Each row below holds a small network's activations on one input, seen along a few directions.
In each table, some parts of the input vary, and every possible input appears once, in random order.
Descriptions start from the smaller parts, as in this example, which fits no table here: one of 3 separate values, together with either a single point or one of 11 places around a ring or (one of 4 places along a line, together with one of 5 places around a ring).
Shared parts are said once, and a part with two or three values counts as separate values.
In the rows, 128 means zero.

Other details of the inputs shift rows strongly along three fixed directions, in all tables alike. That doesn't count.
To show where, the next rows are all for the same input, with only those details redrawn:
[133 120 146 202 125 123 166  60 144 108  99 137 106  92]
[104 134 122 174 102  47 137 161  95  86 118 193 143  88]
[133 120 145 202 124 123 165  60 144 108  99 138 105  92]
[ 82 179 128  85 151  82  79 189 113  88 160 171 135  79]
[111 165 150 113 173 160 107  89 163 110 140 116  98  84]
[116  73  87 141  74 174 215 120 132 127  86 139 183 102]
[111 165 151 113 174 161 106  87 164 110 140 115  96  84]
[111 165 149 113 173 160 107  88 163 110 140 116  98  84]

Rows:
row 1: [157 185 141 108 171 158 124 126 181 114 130 106  63 128]
row 2: [118 127 114 172 104  41 118 154 102  93 111 195 157  73]
row 3: [ 95 123 123 180 111  53 139 173  89  68 118 184 133 106]
row 4: [ 90  94 103  49 136 182 148 160 173 173 152  73 204 176]
row 5: [149 128 164 115 127 168  47 104 149 169 169 106  71 147]
row 6: [120  78 138 205 158 117 170  64 121  98 114 121  90 121]
row 7: [103 136 134 116 199 160 106  91 150  90 145 103  80 113]
row 8: [159  86 192 139  76 120 152  47 101  88  75 136  60 129]
row 9: [134 103  70  36 145 204 177 181 155 141 133  98 138 150]
row 10: [ 92 200 151  90 130  49  62 196 154 137 166 148 175 132]
row 11: [154 130 202  63 163 167  90  61 127 128 122 179  83 143]
row 12: [189 151 137 192 112 115 180  89 166 128  88 137  82 117]
row 13: [ 86 140 153  90 176  40  71 204 120 139 192 125 156 146]
row 14: [126  60 146 202 169 114 174  69 109 108 123 115  87 107]
row 15: [ 95 127 112  54 112 193 145 167 190 165 135  81 210 165]
row 16: [166  93 143 216  96 128 120  47 103 128 165 110 113 164]
row 17: [158 165 124 105 186 151 121 121 173 110 136 104  57 139]
row 18: [143 177 139 102 164 152  85  97 112 188 122  95  62 161]
row 19: [121 116  91  64 112 234 120 145  99 143 174  71 209 172]
row 20: [154  87  75 160  93 182 181 120  70 149  94  98 216 182]
row 21: [141  94  78 137  72 168 195 126  67 183  65  96 169 159]
row 22: [120  92  57 108  24  96 147 240  54 186  93 190 181 173]
row 23: [174 158 107 162  93  31 133 184 124 112 100 195 134  97]
row 24: [158 132 160 207 107  84 132  57 193 164  97 116 159 131]
row 25: [118 190 125  90 161  82  42 190  39 113 145 119 150 130]
row 26: [157 134 140 101 206 141 131 126 151 131 154  94  54 126]
row 27: [134 161 151  87 106  92  28 229  93 157 160 159  94 143]
row 28: [127  77  96  44  76 221 107 149 129 171 185  90 163 157]
row 29: [117  73  88 142  74 174 216 121 132 127  86 140 183 102]
row 30: [108 126 131 183 106  14 120 172 123 115 132 157 168 169]
Q: What do these inputs look like to the network?
A: either one of 2 separate values or one of 10 places around a ring or (one of 3 separate values, together with one of 6 places along a line)
Q: Start at row 19 and move only the place on the ring of 10, one step at a time. The first step leads to row 16. Which rows follow, in order?
A: row 28, row 5, row 27, row 22, row 18, row 21, row 25, row 20

Rows:
row 31: [117 126 136 103 146 154 120 113 133 125 136 118 118 122]
row 32: [118 141 129 114 148 148 121 121 151 139 134 111 129 118]
row 33: [140 140 131 103 135 160 114 119 133 130 133 122 117 128]
row 34: [139 128 132 155 124  96 125 138 128 131 134 130 111 143]
row 35: [132 142 131 108 148 143 122 123 152 135 133 108 127 137]
row 36: [138 141 136 150 120  98 119 130 128 138 121 141 127 133]
row 37: [134 136 135 144 118 109 124 125 113 112 123 144 118 120]
row 38: [127 143 132 109 148 144 126 124 152 133 133 106 127 133]
row 39: [140  82 108 191  82 113 202 119 125 129  87 134 161 142]
row 40: [115  82  64  78  57 157 163 210 106 150 129 138 209 148]
row 41: [120 140 128 118 146 153 118 118 146 127 143 109 134 120]
row 42: [134 128 145 149 122  97 116 123 124 131 132 139 130 142]
row 43: [135  82 101 151 106 164 198 110 147 140 101 108 161 137]
row 44: [127 131 130 150 128 111 126 125 113 106 129 144 119 113]
row 45: [137 142 131 108 147 146 122 126 152 139 135 110 126 140]
row 46: [132 136 130 112 133 149 111 127 148 154 138 108 114 136]
row 47: [129 135 134 148 122 110 124 125 113 108 123 143 119 118]
row 48: [135  84 103 142  93 173 192 104 133 145  88 122 147 125]
row 49: [149  78 104 140  82 175 183 113 130 158  95 120 133 139]
row 50: [133 141 132  99 138 153 118 119 138 139 122 122 114 122]
row 51: [137 131 128 105 130 162 111 124 131 134 142 116 105 130]
row 52: [ 92 133  90  72 108  92 116 229  87 114 138 174 172 110]
row 53: [133 123 144 140 122 104 120 120 112 119 124 146 117 131]
row 54: [135 140 131 102 135 158 115 116 133 127 131 120 119 124]
row 55: [137 129 127 103 142 154 122 131 137 135 137 114  98 135]
row 56: [139 133 133 141 130 102 131 130 119 115 118 143 112 130]
row 57: [135  78 116 144  89 164 184 100 139 149 101 111 166 146]
row 58: [120 143 128 116 142 152 116 116 146 128 141 109 133 123]
row 59: [124 117 137 147 133 105 126 121 114 111 132 144 117 117]
row 60: [127 136 134 144 124 106 128 128 118 121 113 145 114 116]
row 61: [142 136 135 141 119 106 124 129 117 130 115 150 112 126]
row 62: [124 140 135 153 125  98 124 129 130 129 120 136 129 124]
row 63: [124 135 130 155 136  94 133 130 131 117 128 133 126 128]
row 64: [130 128 145 149 123  95 116 120 124 127 130 137 131 138]
row 65: [128 124 144 141 122 104 124 121 112 116 124 144 117 127]
row 66: [127 145 133 112 136 151 115 117 146 132 138 109 133 128]
row 67: [134 132 124 113 149 161 107 116  92 145 135  96 114 150]
row 68: [140 138 130 100 147 153 125 125 139 131 129 120 111 133]
row 69: [132 144 133 111 136 151 111 116 146 135 137 111 133 131]
row 70: [134 141 137 149 121  96 120 127 129 135 119 138 128 129]
row 71: [126 139 135 157 122 102 121 126 125 116 129 134 134 126]
row 72: [113 131 137 112 146 146 116 113 146 133 142 109 133 129]
row 73: [134 134 134 142 130 102 135 131 119 112 119 141 111 126]
row 74: [128 123 138 110 135 149 108 121 143 147 149 107 119 144]
row 75: [117 126 135 114 151 147 117 114 148 131 147 109 132 124]
row 76: [126 133 125 108 146 160 121 118 136 118 140 119 120 110]
row 77: [123 138 126 118 146 152 117 118 148 126 145 109 134 117]
row 78: [ 90 134  85  31 135 139 118 225 110 115 152 145 170 117]
row 79: [ 98 139  95  66  99  91 113 230  86 120 133 175 171 117]
row 80: [122 138 127 107 142 160 120 116 134 120 135 118 119 115]
row 81: [129 141 137 151 121  96 124 128 129 132 119 137 128 126]
row 82: [130 126 127 148 140 103 138 131 121 107 126 142 111 116]
row 83: [116 132 141 110 144 147 115 114 146 133 139 108 133 132]
row 84: [127 131 129 146 136 103 137 129 120 109 122 142 112 121]
row 85: [122 138 132 155 127  97 126 127 130 128 123 137 129 121]
row 86: [121 119 139 146 132 105 126 122 113 111 130 144 118 119]
row 87: [123 123 143 144 126 105 124 122 113 113 125 143 118 125]
row 88: [118 123 140 156 132  97 123 122 125 119 136 135 132 127]
row 89: [147  73 115 136  88 173 183 101 126 147  97 124 150 146]
row 90: [121 139 127 114 150 147 120 121 153 139 136 111 129 115]
row 91: [141 140 136 153 117 103 116 127 124 126 131 139 131 135]
row 92: [128 130 129 147 131 105 130 128 120 119 121 146 114 108]
row 93: [129 133 133 144 134 103 135 131 120 109 119 141 112 124]
row 94: [135 133 129 163 132 103 108 125  82 141 134 113 127 158]
row 95: [135 114 141 144 117 106 117 128 109 127 135 142 103 137]
row 96: [123 135 125 115 158 145 128 124 155 128 141 107 127 123]
Q: Changing only one part turns row 35 into row 56. The same change can be made to row 34. Which row results?
A: row 55
Q: Changing only one part turns row 40 into row 51. The same change can be made to row 64. Which row results?
A: row 53
Q: What do these inputs look like to the network?
A: one of 2 separate values, together with either a single point or (one of 4 separate values, together with one of 8 places along a line)
Q: Change only the choice among 4 separate values in row 80. List by row number the other rows that result.
A: row 31, row 48, row 84
Q: Change only the choice among 2 separate values in row 88. List by row number the other rows that result.
A: row 86
Q: Change only the place on the line of 8 in row 90. List by row number the other rows that result.
A: row 32, row 36, row 46, row 62, row 70, row 81, row 85

Rows:
row 97: [ 97 196 136 106 188  73  67 169 116  95 162 140 110  95]
row 98: [115  91 109  93  93 167 160 147 150 147 122 129 183 132]
row 99: [146 115 157 250 119  88 163  44 132 108 103 129 112 119]
row 100: [140 122 117 163  82  60 123 180  94 137 127 162 132 157]
row 101: [102 205 146 101 166  73  58 170 138  99 157 147 117  97]
row 102: [132 116 122 163  91  67 115 163  62 126 126 157 150 153]
row 103: [144  66 140 176 125 190 194  37 169 145 101  84 120 138]
row 104: [105 156 133  21 172 175  90 155 170 136 162 103 116 122]
row 105: [143 171 155 114 196 205 121  42 203 145 122  66  76 103]
row 106: [ 92 172 160 105 175  71  51 162 122 100 183 146 117 114]
row 107: [143 101  95  95  86 167 147 159 124 170 124 114 163 160]
row 108: [116  86 107  88  96 164 165 152 150 146 118 127 172 133]
row 109: [114  82  93  80 101 193 171 140  99 105 110 148 141  96]
row 110: [111  80  97  90 111 165 175 151 130 132 123 117 164 137]
row 111: [125 119 125 159  89  67 114 156  57 127 123 161 151 154]
row 112: [128 191 155  96 151  75  34 175 106 133 170 141 102 138]
row 113: [174 104 152 248 111  87 148  61 107 139 110 118  87 159]
row 114: [133 118 117 149 102  57 148 175 106 106 114 179 132 123]
row 115: [157 170 187 184 179 101  63  61 124 132 152  99  52 143]
row 116: [155  88 138 177 109 193 183  28 187 154  95  94 134 128]
row 117: [106 107  86 105 110 171 169 148 135 126 115 111 189 118]
row 118: [164 104 160 218 102 109 167  49 114  93  79 170  58  91]
row 119: [113 155 119  43 168 180  71 164 137 152 180  84 118 153]
row 120: [142 126 127 157  79  64 113 166  78 135 117 166 146 151]
row 121: [109 113 119 168 101  60 128 155  98 104 135 169 168 120]
row 122: [107 177 117  30 184 183  96 158 166 136 147 107 118 104]
row 123: [131 109  89  88 109 172 180 159 143 133 104 131 159 127]
row 124: [115 111  98  96  92 170 164 144 148 140 116 125 191 121]
row 125: [144 153 152 115 209 209 128  47 185 126 133  67  65 120]
row 126: [155 182 195 166 163 105  58  53 131 140 135 114  53 142]
row 127: [124 109 113 155 115  59 149 172  90  96 123 169 135 125]
row 128: [113 102  80  98 124 173 180 154 126 132 109 121 167 119]
Q: Changing only one part turns row 113 into row 107. The same change can be made to row 117. Which row results?
A: row 101
Q: What do these inputs look like to the network?
A: one of 2 separate values, together with either a single point or one of 5 places along a line or one of 10 places around a ring
Q: Change only the choice among 2 separate values in row 100. List by row number the other rows that result.
A: row 119
Q: Change only the place on the ring of 10 in row 106. List by row number the other rows that result.
A: row 97, row 99, row 103, row 110, row 117, row 121, row 125, row 127, row 128
